A small network was trained on made-up records. Each row is its average activation on records with the value named, seen along a few directions.
Related values have similar rows: they may be neighbours, one step apart, or belong to one group.
In the rows, 128 means zero.

P, 6 values:
p5: [141  65 176 126 167 166 188 146 126 148 124 110 126 127 141]
p2: [136 121 202 121 127 153 118  73 146 114  88 152  85 167 120]
p6: [116 179  62 143  99 101  64 130 146 125 158 132 130 132 137]
p1: [113  85 174 142 140  85 132 132  56 147 153 101 169  95 134]
p3: [131 166 105 132  97 162 131 113 221  85 101 150  96 159 127]
p4: [131 152  48 104 137 100 136 175  73 150 144 123 162  87 109]
The values of P form a ring.
Q: List every value one step from p5, in the order listed.
A: p2, p1

J, 9 values:
j8: [130  76 221 121 133 128 150 108  83 128  86 128 149 140 115]
j5: [112 174 130 160  66 124  51  85 220  86 141 137 108 170 153]
j4: [141 144 115  92 114 200 132 126 206 119  97 147  86 168 108]
j6: [123  45 179 139 179 140 130 146  60 192 145 101 145 132 140]
j2: [155 102 177 132 163 169 210 123 189 107 127 108  91 130 166]
j7: [127 175 117 150 107 150 109  74 191  86  77 193  65 168 110]
j1: [108 160  14 119  93  90 134 197 105 126 155 119 197  69 100]
j3: [146 157  61 125 146  71 125 165  61 147 152 112 168  97 150]
j9: [111 119 138 114 151  80 112 127  37 162 173 107 143  77 111]
The values of J form a line.
Q: List every value one step from j2, in the order listed.
A: j8, j4
Q: List every value one step from j5, in the order listed.
A: j7
Q: What is the length, in steps, of the shortest route from j1 to j6?
A: 3

B, 6 values:
b2: [122  78 189 140 151 109 127 121  73 154 148 106 144 116 141]
b5: [134 118  85 104 156 110 143 172  54 168 145 115 160  92 115]
b6: [121 158  81 148  93 150 113 136 217  99 131 134 119 150 141]
b3: [136 146 159 124 118 159 100  82 174 112  98 156  77 175 126]
b1: [117 182  60 128 104  81  95 138 110 118 147 131 149 104 119]
b4: [137  85 194 123 147 158 190 119 139 117  99 125 118 131 126]
The values of B form a ring.
Q: List every value one step from b3, in the order listed.
A: b6, b4
